A small network was shown many inputs. Here are its activations along a few directions, one row for each input.
Each table varies a few parts of the input and shows all the possible inputs, shuffled.
A made-up example of a description, with smaller parts first: one of 5 places around a ring, together with either a single point or one of 11 places along a line or (one of 2 separate values, together with one of 6 places along a line).
Shared parts are said once, and a part with two or three values counts as separate values.

Other details of the inputs vary at random and push rows far along two fixed directions, the same in every table; ignore that.

A family of inputs:
r1: [-37 -34 -12  -2  34 -19  23   2  35 -38 -13  18  34]
r2: [-26  -2  43 -27 -18  87  48 -46  -5 -83  26  25  17]
r3: [ 39  28  48  -5  15  43 -37  31  -6  39  36 -30  12]
r4: [ 36  -4  10   3  23 -15 -19  15 -11  41  10   5  -9]
r5: [ 29  82  72 -28 -12  72   3  26   7  40  36 -75   5]
r6: [ 37  48  25 -10 -43  26 -12   7 -15  40  -4 -33 -28]
r7: [ 25  15  86 -22 -14  48  62 -11  48 -34 -12 -40  -4]
r8: [ 15  38  49 -14 -31   9 -18  36 -13  17 -25 -53   2]
r9: [ 28   3 -40  19  33 -75 -72  63  -3  83  13 -45   4]
r10: [-10  19   7 -10   2  19  57 -30   6 -22   1  -7   4]
r11: [ 27   6  92 -26  -2  47  51  17  22 -37  -7 -15  10]
r12: [ -8 -44 -59  40  23 -13 -20 -31  -6   8  12  64 -13]
r13: [-20 -33 -71  31   8 -23 -49 -13 -35  20   7  63 -22]
r14: [-61 -38 -79   9  10 -63  11 -23  13 -40   5  23  21]
r15: [  6  -8  -8   9   6 -47 -87  53 -26  37 -23 -10   3]
r16: [-32 -14 -73   2  11 -73 -57  16 -33  50   2  31  -2]
r17: [  5  33  69 -27 -28  35  51  -5  36 -29 -13 -45  -5]
r18: [-45 -53 -71  10  24 -44 -17 -26 -32 -30  -5  72  11]
r19: [ -6 -22 -78  42  35 -38 -46  -5   5  60  15  33 -17]
r20: [ -1 -26 -81  29  26 -63 -62  -2  21  57   3  23 -10]
r21: [ 42  68  89 -19 -24  39  17  35  18  21 -17 -90  -5]
r22: [  9  -1  14  -3  19  23  57 -31  16 -20   3  -1   5]
r23: [ 31  16  28  -1 -31  51  16 -25 -17 -26 -11   0 -18]
r24: [-58 -18 -11 -21   8 -21  35  -4  35 -45 -10  21  22]
r25: [-74 -49 -97   6  28 -67   9 -44  14 -23   6  66  11]
r26: [  5 -12  18 -12  -3   4  57 -19  32 -36  14 -15  -1]
r27: [ 41  33  43 -13  26 -23 -45  87  18  83  -1 -58   3]
r28: [  5  37  45 -31 -18  -4 -19  62 -13  34 -12 -37   4]
r29: [-24  -1  42 -21   3  88  84 -62  43 -79  32   7  25]
r30: [ 39  15  66  -7  17  14  -8  55   2  15 -11 -34  17]
r31: [-58 -67 -49   4   5 -57 -37 -12   0 -44 -21  63   9]
r32: [ -25    0   31  -26  -47   44   98  -48   -4 -101   -2   -6   10]
r33: [ 10  -5  -9  16  28 -47 -55  41  21  47 -15 -30  11]
r34: [ 67  16 -14  25  13 -38 -98  50 -12 108   5 -21 -25]
r35: [ 50  72  37   6 -18  50   8  15  -6  68  16 -53 -38]
r36: [-27  -7 -44   5 -13  -7  23 -49  29 -22  -1  24  -9]
r37: [-30  -1 -43  26   1  24  39 -52   5 -23   4  28  -7]
r38: [-21 -30 -21  -9   3 -10  10 -26 -22 -30   1  51  -7]
r39: [-48 -64 -69   2   1 -64 -20 -13 -15 -44   6  57   4]
r40: [ 15 -25 -13  24  30 -58 -79  46   0  42 -17  -5  14]
r41: [ 30 -13   1  15  23 -62 -93  63   2  71 -10 -15  -1]
r42: [  -8  -16   42  -22  -34   51   87  -45   -9 -110    0    8    3]
r43: [-18 -30  -3  -7 -33  41  53 -73   5 -86  -9  56 -15]
r44: [   5    2  -15    1   26  -60 -103   93  -37   66  -15  -11   13]
r45: [ 71  26  37  15  -6  33 -14   7  -4  33  -3 -29 -15]
r46: [ 11  15  85 -39 -21  49  39  21  -3 -43 -13 -12   1]
r47: [ 30  20  15  24   6  60  42 -30  10   6   8 -10 -16]
r48: [ 80  64  34  21 -10  38 -67  58 -61 102   6 -48 -40]
r49: [-33 -74 -53  11  17 -55   7 -27  13 -50  11  55  13]
r50: [ 37  67  55 -21 -11  -8 -59 103 -32  84 -16 -78   6]
r51: [-39 -72 -97  56  36 -27 -16 -52  -7 -24   4  92   6]
r52: [ 59  38  25  12  -1  29  -2   3  17  44  -2 -46 -16]
r53: [ 37  60  61  -8 -49  88  48 -15 -24  11   7 -29 -36]
r54: [-29 -12 -87  27  10 -49 -36 -21  11  19  -6  22   2]
r55: [-78 -51 -85   5   8 -42  19 -53 -19 -53  -8  74  21]
r56: [-11 -28 -68  14  47 -72 -43   9   7  56  11  24   0]
r57: [ 11 -17  48  -8   3  61  96 -60   6 -80   0  25   8]
r58: [-21   2  17 -24 -25  14  81 -35  28 -64  11 -14  -1]
r59: [ 37  52  21  -1 -39  30 -14   8 -23  36 -11 -39 -18]
r60: [-12 -55 -56  23  27 -65 -30   6  -5 -10   8  27  18]
r61: [ 14  33  64 -37 -55  42  67  -7  -7 -40   6 -42 -11]
r62: [-41   5  48 -31 -10  48 102 -28  37 -95 -17  -4  28]
r63: [ -55  -32 -101   38    3  -30  -29  -33  -32    3   -3   64   -2]
r64: [-54   3   9 -26 -24  61  42 -47  -1 -68  24  22  27]
r65: [ 29  45  31 -12 -22 -33 -80  78 -20  86 -16 -61 -12]
Description of these inputs: one of 5 places around a ring, together with either a single point or (one of 2 separate values, together with one of 6 places along a line).
Question: The inputs of r33 and r21 match in every part but the place on the ring of 5. If r47 is changed in the same way as r33 into r21, which row does it become?
Answer: r37
Question: Which other rows does r6 become when the choice among 2 separate values takes its other values? List them by row number.
Answer: r59
Question: Which other rows does r17 become when the place on the line of 6 takes its other values? List them by row number.
Answer: r24, r25, r35, r36, r58
Question: Which other rows agree with r43 in the place on the ring of 5? List them by row number.
Answer: r2, r13, r15, r18, r23, r31, r38, r39, r42, r44, r46, r48

A family of inputs:
r66: [ -4  -1 -18  11   9  -1 -14  -5   2  20  13   4  -4]
r67: [  2  -4  12   7  -1  32  22 -24   2 -21   7   8  -1]
r68: [ -4   3 -20  -1  -2 -19  -9  -1  -9  11   3  -3  -6]
r69: [  8  -4  10   2  -1  19  33 -22   4 -18   0   9 -13]
r70: [ -3  -1 -14   2  -5 -14 -12   2 -12  14 -12   8  -4]
r71: [  0  -2 -15   7  -8 -13 -17   1 -14   7  -8   2   0]
r72: [ -6  -1 -12   5   3  -6 -21   2 -17   7   2   5   6]
r73: [ -2  -4 -11  -1  11 -28  -6   6  12   8   1  -8   2]
r74: [ 38  54  53 -11 -11  23 -23  50 -10  58  10 -61 -11]
r75: [ -3  -6  17  -5 -11  13  29  -7   0 -36  -3  -3  -1]
r76: [-11  -1 -14  -3   2 -17  -8  14  -1   8  10  -2   5]
r77: [  8 -11  -7   3  -2  -8 -26  -2   0   9   9  15  -9]
r78: [  1   1  10  -7  -9  20  27 -16 -11 -29   5   4   6]
r79: [ 11  -9 -17  16   7 -11 -12  -2  -5  10   4   3  -9]
r80: [  0  -5 -12  11  14   0 -14  -1  -5  20   5  14  -4]
r81: [ 64  52  46   6  -6  34 -29  38 -11  60   4 -55 -18]
r82: [  9  -7 -17  19   0  -8 -15  -3  -2  13  -2   5  -6]
r83: [  5  -2 -21  10   6 -13  -7  -5   3  16   9   0 -12]
r84: [  0   2  13 -10  -9  14  32 -18  -8 -24  -6   6  -7]
r85: [-19 -16 -31   9   5 -37 -28  17  -4  15 -12  17   1]
r86: [ -9   1 -10   1   6  -7 -16   3 -16  13  -1  11   2]
r87: [ -8   1 -13   0  10 -15 -15   5  16   9  -2  -5   9]
r88: [-10  11   4  -9 -14  24  23 -23   3 -22  -2   0   1]
r89: [ -7  -5  -8  -2   7 -15  -8  19  -8   8   2   8   4]
r90: [ -6  -8 -10   8  -6 -16 -16  13  -4   3  -9  -1   2]
r91: [ -3   2 -17   5  -1  -5 -23   1 -12   5  -5   4   4]
r92: [-29 -22 -18   6   6 -10  -8  -2  -4 -19   1  19  11]
r93: [ -9   0  15  -4 -11  25  20  -8   5 -34  -7   1   5]
r94: [  0  -8  -6  -3  18 -20  -6  14   3  10   1   4  10]
r95: [  9  -6   7   4  -2  26  29 -20   1 -22  10   7   0]
r96: [ -7   7   6  -7 -21  16  29 -24   2 -20  -5  -1  -3]
r97: [ 40  41  67 -17  -7  43  20  19  10  11  -9 -42  -4]
r98: [-16 -27  34 -24 -16  34  59 -46  27 -82  -2  23   8]
r99: [-17 -22 -17   4   9 -24   3  -7  13 -11 -14  20   8]
r100: [-11  -3  -8   0  14 -15 -13   6  11  12   5  -4  11]
r101: [-13   5 -16   0   1  -8 -16  -1  -9  14   7   2   3]
r102: [-22 -11 -27   2   4  -8  -6 -14  -6 -11 -10  28   4]
r103: [  6  -2  10   6  -8  23  30 -23   7 -15  -7  12 -10]
r104: [ -6   4 -21  -4   1 -14  -9   2 -10  13  10   1   3]
r105: [ 52  47  54  -9 -10  20 -21  57 -19  50   9 -60  -8]
r106: [  2  -4 -15   4  -1 -17 -14   2 -17   4  -2   0  -3]
r107: [  7  -6 -16   8  13  -6  -7   3  -6  19   8  13  -4]
r108: [ 35  39  97 -25 -14  73  62  -3  12 -21  -2 -40  -2]
r109: [ -1  -6  -8   5  12 -13 -20   9   8   3  -7  -3  12]
r110: [ -1   4 -23  11   6  -1 -16  -6   8  17   5   4  -5]
r111: [  2   0 -22  14  -1 -10 -10  -7   7  19   2   2  -9]
r112: [ -2   0 -14  -3   5 -13  -9   6 -17  12   2  10   2]
r113: [ 52  52  82 -20 -20  44  24  35  -9  20  -3 -58 -21]
r114: [-15  -4  -4   1   8  -9 -16  16  -7   9  -1   9   3]
r115: [-10  -2 -14  -1   0 -22  -8  12   1   6   3  -6  -4]
r116: [  4 -12  -7   4  12 -25 -11   9   3   2  -3  -6   5]
r117: [  3 -11  -8   1  15 -19 -11  12   2   4   4  -3  13]
r118: [ -5 -10  -3   5  15 -13 -18   9   3   6   1  -2  13]
r119: [ -9 -21 -30  14  13 -41 -31  10   5  12 -10   7  11]
r120: [-15 -14 -33   9  11 -43 -25   6  14  17  -5   5   8]
r121: [-15 -15 -35   2  20 -41 -22  10   9  16   9   7  13]
r122: [-13 -17 -35   8   9  -9   6 -19   6  -4  15  21   1]
r123: [  3   2   9   3  -1  31  25 -22   8 -17  -4  13  -6]
r124: [  2  -9  -5   0  15 -26  -6  11   5   8  -7   1   1]
r125: [ 46  54  56 -10 -10  25 -25  55 -12  55  -6 -54 -14]
r126: [-16 -22 -18  -7  -9 -15 -16 -15  -7 -19   2  29   1]
r127: [-30 -11  18 -12 -26  34  72 -44  22 -73  -7  14   3]
r128: [-32  -7  16 -14 -19  43  66 -43  23 -75  -4  15   7]
r129: [-23 -23  32 -23 -27  38  56 -40  15 -83   0  26   2]
Question: Describe the family of inputs behind these rows.
Answer: one of 4 places along a line, together with either a single point or (one of 3 separate values, together with one of 5 places around a ring)
Question: The inputs of r97 and r102 match in every part but the place on the line of 4. If r117 is changed in the same way as r97 into r102, which row does it become?
Answer: r78
Question: The inputs of r75 and r79 match in every part but the place on the line of 4. If r115 is changed in the same way as r75 into r79, which row does it become?
Answer: r83
Question: Which other rows does r109 become when the choice among 3 separate values takes its other values? List them by row number.
Answer: r87, r97
Question: Which other rows does r69 become when the place on the ring of 5 takes its other values? List them by row number.
Answer: r80, r103, r107, r123
Question: Start at r124 and move only the place on the line of 4, one step at a time. The first step leads to r113. Which rows follow, in order?
Answer: r84, r69
Question: Which other rows does r114 become when the place on the line of 4 takes its other values? List them by row number.
Answer: r80, r86, r108

A family of inputs:
r130: [ -5   5 -15   5 -28  -1 -18 -16 -12   6 -11   9 -22]
r131: [  2 -18 -42   8  47 -70 -45  34   8  51   8   2   5]
r132: [-11  14  12   3  -9  49  42 -29  10 -11  10   5  -8]
r133: [-38 -24   4  -8  15   8  72 -42  44 -74 -17  16  25]
r134: [-38 -34 -34   0  12 -43  10  -9  18 -32 -27  29  22]
r135: [ -32  -12   50  -21  -39   46   92  -41    8 -108  -26    7    7]
r136: [-39  -2 -10 -16   3  -8  -5  10  -8 -23 -13  11  26]
r137: [  8   8  39  -8 -17  14  37   9  18 -27 -20 -25   5]
r138: [ 57  65  69 -32  -6  23 -30  74 -35  68  13 -62 -10]
r139: [-24   2 -26   6  12   9   8 -25   4  12   5  24   1]
r140: [  1   2 -61  26  35 -47 -48  13   6  69  -1   6 -10]
r141: [ 17   1 -24  12 -12 -29 -53  10 -32  34   2  -6 -13]
r142: [-10   1  28 -23 -13  30  35   2 -11 -41  13   4   4]
r143: [  2 -19 -68  28  44 -55 -41   3  -2  45  10  12   5]
r144: [  1  17  33 -16 -15  -4   2  22 -16  -4 -28 -22   3]
r145: [-37  -7  -6  -7  19 -12   5   2  13  -9  -6   7  29]
r146: [ -1  10  11  -4 -17  46  32 -19 -22 -35  15   4   1]
r147: [ 33   7  22   7 -16  30  41 -17  -3 -16   3 -12 -11]
r148: [ 97  27  92  10   9  48 -69  60 -10  63  -6 -41 -15]
r149: [  4 -16 -30  23  20  -6  16 -21  10  -5  14   5  -1]
r150: [-17  -6 -25  13 -20  -2   2 -17 -19  -7 -11  24 -20]
r151: [ -8  -3  32 -15   2  27  45  -7  10 -27  20   0   7]
r152: [ 92  85  89  -4 -36  66  15  40  -8  68  -4 -83 -42]
r153: [ 14 -49  14  28  29  18 -24   2  -1 -21 -11  48   6]
r154: [ -7 -12 -69  24  16 -54 -46   5  -5  51 -12  29 -10]
r155: [-41  -6 -12  -7  -4  -6  -6  15  -6 -27  -7   7  21]
r156: [ 92  76  97  -8 -39  62   6  42 -45  50   4 -85 -35]
r157: [-31 -36  12 -22 -27   7  51 -46   5 -87  -5  34  -1]
r158: [ -8  -5 -31  15   5  -2   3 -32  31   3   2   9 -11]
r159: [-24   6  32 -10  -3  28  40  -3  20 -32  -1 -13  20]
r160: [-40  -5 -11 -15 -11  -8 -18   6   4 -29  -7   4  23]
r161: [  6  28  11   1 -11  31  -5 -11  11  28  12 -14 -11]
r162: [-23 -21 -14   3 -27  27  56 -69  30 -63 -11  38  -9]
r163: [-12 -11 -23   9   5   5  -5 -28   4  -3  22  12   9]
r164: [  7  36  70 -24 -18  47  29   5  26 -12   1 -47  13]
r165: [  8 -18 -26  12  -7 -11   0 -26   5 -11   2  12  -3]
r166: [-10  -4 -13   4  16 -35 -25  15  36  12  -7 -22  14]
r167: [-18  -8 -63  19   5 -53 -57   8 -31  45 -15  31 -15]
r168: [ 12  15  24   4  -3  46  36 -18  -4  -8  22 -12   1]
r169: [-22 -18  -6 -11   9 -13  -2  -7  17 -10  21  13  12]
r170: [-14  -3 -26   0   4   7  -2 -14 -27 -12  10  23  10]
r171: [ 30  19  70 -24 -31  33  41  14 -19 -21  -2 -29 -19]
r172: [-15  13 -33   2 -13   1 -42   1 -12  23   5  10  -8]
r173: [ 44 -17  51  13  27  37 -21  14  -7   2 -15  21   2]
r174: [ 17  21  17  10  -3  40  45 -22  23  -2   3 -16 -19]
r175: [  6 -12  -3  -5  16 -24  -2   2  30   2  13  -9   1]
r176: [  73   77  104  -14   -9   47   17   61   18   49   -4 -108  -10]
r177: [ -9 -20  42 -16  -1  46 112 -50  40 -92   9   9   3]
r178: [-28   1 -68  12  14 -35 -61  14 -27  46   0  31  -1]
r179: [-17 -30 -44  -1  16 -75 -52  29 -31  27  -7  26  -1]
r180: [-29 -15  -4  -9 -20 -25 -13  -1   1 -29 -23   2   8]
r181: [ 34   5 -29  17  15 -37 -42  23 -20  59  -1  -9  -6]
r182: [ -5 -32 -48   4  27 -76 -41  27  -4  33  -4  23   5]
r183: [-17 -17  -8  -4  -9 -27  -3  -2  27 -22 -20   0  13]
r184: [-24 -14 -10 -20  -6  -9 -12   2  -5 -24  14  18   9]
r185: [-42 -36 -30  -7  29 -27  11 -15   8 -19  13  41  21]
r186: [-13  19   7  -5 -24  51  32 -20 -10 -25   4   9 -10]
r187: [ -4 -33 -47   4  13 -75 -56  24   7  30   2  15   1]
r188: [ 77  58  20   8  -1 -25 -86  77 -61 121   1 -63 -26]
r189: [-14 -15 -62  20  36 -42 -50   6 -18  49  18  21  13]
r190: [-14 -28 -13   8   1  26  63 -72  34 -70  11  21   5]
r191: [ -3   4 -18  -1 -11  10 -22  -8 -20  -3  16   5   4]
r192: [  8 -18  -2  -2   2 -26   7  15   4  -2   1   3  -4]
Question: Describe the family of inputs behind these rows.
Answer: one of 3 separate values, together with either a single point or (one of 4 places along a line, together with one of 5 places around a ring)
Question: The inputs of r166 and r176 match in every part but the choice among 3 separate values. If r184 is changed in the same way as r166 into r176, which row does it become?
Answer: r142
Question: The inputs of r157 and r179 match in every part but the choice among 3 separate values. If r148 is changed in the same way as r157 into r179, which row does it become?
Answer: r173
Question: Which other rows does r179 become when the place on the line of 4 takes its other values? List them by row number.
Answer: r144, r167, r188
Question: Which other rows does r132 become when the place on the ring of 5 takes its other values? List them by row number.
Answer: r150, r152, r174, r186
Question: Which other rows does r133 become when the place on the line of 4 takes its other values? List them by row number.
Answer: r131, r140, r143
Question: Which other rows does r135 become when the choice among 3 separate values takes its other values? List them by row number.
Answer: r144, r180
